These are the activations of a small network on made-up records, seen along a few directions, one row for each record.
Each row is followed by the record's values for the fields F, W, H, E, M.
A field that a record lacks is left out.
The largest differences between rows may come from other fields.
In the rows, zero is written as 500.
Random noise pushes rows far along 4 fixed directions. That doesn't count. These rows show it; they differ only by the noise:
[454 455 465 778 521 513 656 444 584 622 471 668 492 456 514 482 619 568]
[441 509 501 636 415 432 648 411 715 493 514 657 458 588 620 565 436 532]
[436 484 296 544 553 600 538 431 459 405 369 519 704 475 284 350 403 668]
[402 515 422 499 365 424 594 436 729 368 516 675 583 680 610 536 261 621]
[567 481 467 652 385 515 675 378 772 612 463 548 441 533 655 647 415 399]
[547 604 456 435 481 543 586 258 625 339 355 275 432 499 363 533 324 367]

[512 552 492 531 603 583 558 370 377 447 422 324 457 422 228 392 535 453] -> {H: h1}
[530 367 528 469 445 497 469 469 593 608 441 476 387 511 651 687 266 511] -> {F: f1, H: h1}
[451 483 567 568 551 536 536 413 468 504 483 360 376 460 454 488 455 469] -> {H: h1}
[486 539 467 502 475 463 457 521 574 488 492 527 488 556 564 457 371 479] -> {F: f1, W: w3, H: h1, M: m1}
[508 576 514 422 381 476 494 489 636 397 529 449 562 584 585 526 310 386] -> {W: w3, E: e2, M: m1}
[496 496 371 644 574 610 588 526 391 583 400 559 672 497 306 309 562 577] -> {F: f1, H: h1}
[412 607 585 518 427 381 513 540 626 337 685 487 426 661 743 529 318 453] -> {W: w4, H: h1, M: m1}
[363 630 490 302 464 398 465 469 505 208 519 475 515 623 403 387 346 633] -> {W: w3, H: h1, M: m3}
[519 540 609 529 592 499 515 434 462 513 502 369 332 451 501 517 494 411] -> {H: h1}
[530 532 254 372 543 671 362 567 353 401 381 399 764 512 329 256 243 575] -> {F: f1, W: w7, H: h1, M: m1}
[512 571 595 232 518 457 395 400 473 303 452 275 325 578 495 597 245 437] -> {H: h2}
[518 606 591 321 374 344 495 410 680 307 617 492 426 692 616 644 494 348] -> {F: f2, W: w4, E: e1, M: m4}
[617 425 430 389 495 517 454 549 500 551 487 452 567 514 531 569 362 519] -> {E: e1}
[495 413 409 236 502 474 271 629 380 329 503 500 652 530 455 572 358 648] -> {F: f2, W: w4, E: e1, M: m1}
[428 457 366 604 530 553 473 559 498 463 501 478 702 527 466 355 478 626] -> {F: f1, W: w4, E: e2, M: m4}
[554 480 531 364 586 470 421 502 400 484 509 430 458 455 472 541 515 494] -> {E: e1}
[516 393 526 560 571 435 400 581 449 542 530 650 484 469 583 525 565 645] -> {F: f2, W: w3, E: e1, M: m4}
[516 433 635 533 513 476 523 513 576 543 485 462 303 443 539 570 531 473] -> {F: f1, W: w7, E: e1, M: m3}
[431 402 524 571 561 463 512 490 462 532 425 506 401 494 456 492 469 600] -> {F: f1, H: h1}
[559 500 479 408 469 406 538 435 475 459 438 586 532 531 400 544 504 528] -> {F: f2, E: e1}
[454 611 571 469 606 512 439 422 387 362 534 346 378 444 354 405 582 411] -> {W: w3, H: h1, M: m1}
[615 389 571 571 493 564 514 511 553 727 533 392 340 435 767 693 413 366] -> {H: h1}
[464 544 598 411 396 340 437 484 597 370 547 580 378 613 660 681 348 502] -> {F: f2, W: w4, H: h1, M: m1}
[352 496 624 592 724 433 497 533 240 410 501 637 470 409 251 335 773 672] -> {E: e1}
[452 544 575 367 452 396 486 484 630 318 578 517 432 624 626 487 353 531] -> {W: w7, E: e1, M: m5}
[519 403 449 331 631 521 391 522 350 437 384 379 516 429 367 494 417 547] -> {F: f1, E: e1}
[356 500 453 508 537 476 367 655 449 473 610 627 601 546 613 367 407 648] -> {W: w3, H: h1, M: m1}
[375 538 663 580 536 378 558 534 478 477 630 672 476 538 572 487 620 545] -> {E: e2}
[341 510 601 688 538 462 583 478 576 439 513 537 426 504 608 349 510 449] -> {F: f1, W: w7, E: e2, M: m4}
[469 708 678 502 667 450 523 343 377 358 421 233 223 373 266 429 728 362] -> {W: w3, H: h1, M: m3}
[656 667 506 432 518 561 477 388 502 456 398 239 444 464 291 552 527 257] -> {F: f1, W: w4, H: h1, M: m1}
[393 501 374 384 529 459 409 632 394 415 582 642 736 521 437 333 503 764] -> {W: w3, E: e2, M: m3}
[410 503 548 433 529 482 440 373 443 328 425 325 382 487 406 457 431 585] -> {F: f2, W: w3, H: h1, M: m5}
[559 390 430 590 447 577 575 491 465 722 408 590 596 474 453 569 645 492] -> {F: f2, H: h1}
[578 543 442 174 418 535 339 526 496 316 558 354 612 560 542 526 225 424] -> {W: w7, E: e1, M: m1}
[345 567 611 510 572 480 437 555 541 350 651 514 420 615 679 364 427 521] -> {W: w7, H: h1, M: m4}

Here are new rows. What are their fields?
[525 429 374 527 440 590 469 621 524 546 543 565 617 537 556 436 350 557] -> {W: w7, H: h1, M: m1}
[444 459 584 492 323 355 551 512 651 556 583 683 534 662 651 629 491 565] -> {F: f2, E: e2}
[374 512 416 447 359 449 602 429 687 384 471 561 589 698 493 483 234 522] -> {F: f1, H: h1}
[390 474 627 658 429 346 607 497 633 570 633 725 365 635 734 557 496 588] -> {H: h1}
[646 474 323 569 540 739 520 368 448 546 265 191 544 316 205 409 371 358] -> {F: f1, W: w3, H: h1, M: m1}
[420 461 578 629 518 437 551 523 502 541 604 559 398 532 634 488 486 569] -> {H: h1}
[549 489 340 357 474 610 401 579 540 562 485 427 641 491 611 528 265 517] -> {W: w3, H: h1, M: m3}
[493 560 557 479 536 477 512 555 468 490 577 484 503 421 509 530 629 444] -> {W: w3, E: e2, M: m3}
[369 554 500 451 508 380 554 503 421 336 561 669 547 533 317 370 732 640] -> {F: f2, W: w3, E: e1, M: m3}
[435 601 656 474 493 368 553 447 508 342 564 510 454 581 501 491 471 492] -> {E: e2}
[383 577 489 371 509 438 448 550 435 352 530 586 566 549 436 460 516 622] -> {W: w3, H: h1, M: m3}
[559 375 460 605 618 674 466 531 354 666 441 490 577 309 441 408 655 561] -> {W: w7, E: e1, M: m5}
[503 573 302 310 453 575 511 370 409 324 325 440 743 590 149 377 343 570] -> {F: f2, H: h1}
[393 570 604 402 503 422 493 447 479 312 501 482 435 602 487 493 344 543] -> {H: h1}
[604 425 400 337 362 597 483 436 626 571 413 401 587 565 578 675 206 422] -> {H: h1}
[476 582 397 395 628 588 457 426 370 337 314 227 509 423 172 381 467 508] -> {F: f1, W: w4, H: h1, M: m3}
[463 576 490 368 426 467 530 348 483 294 390 480 563 628 268 463 356 594] -> {F: f2, H: h1}
[452 405 459 591 550 607 436 524 463 567 521 520 534 458 554 397 492 561] -> {W: w7, H: h1, M: m4}
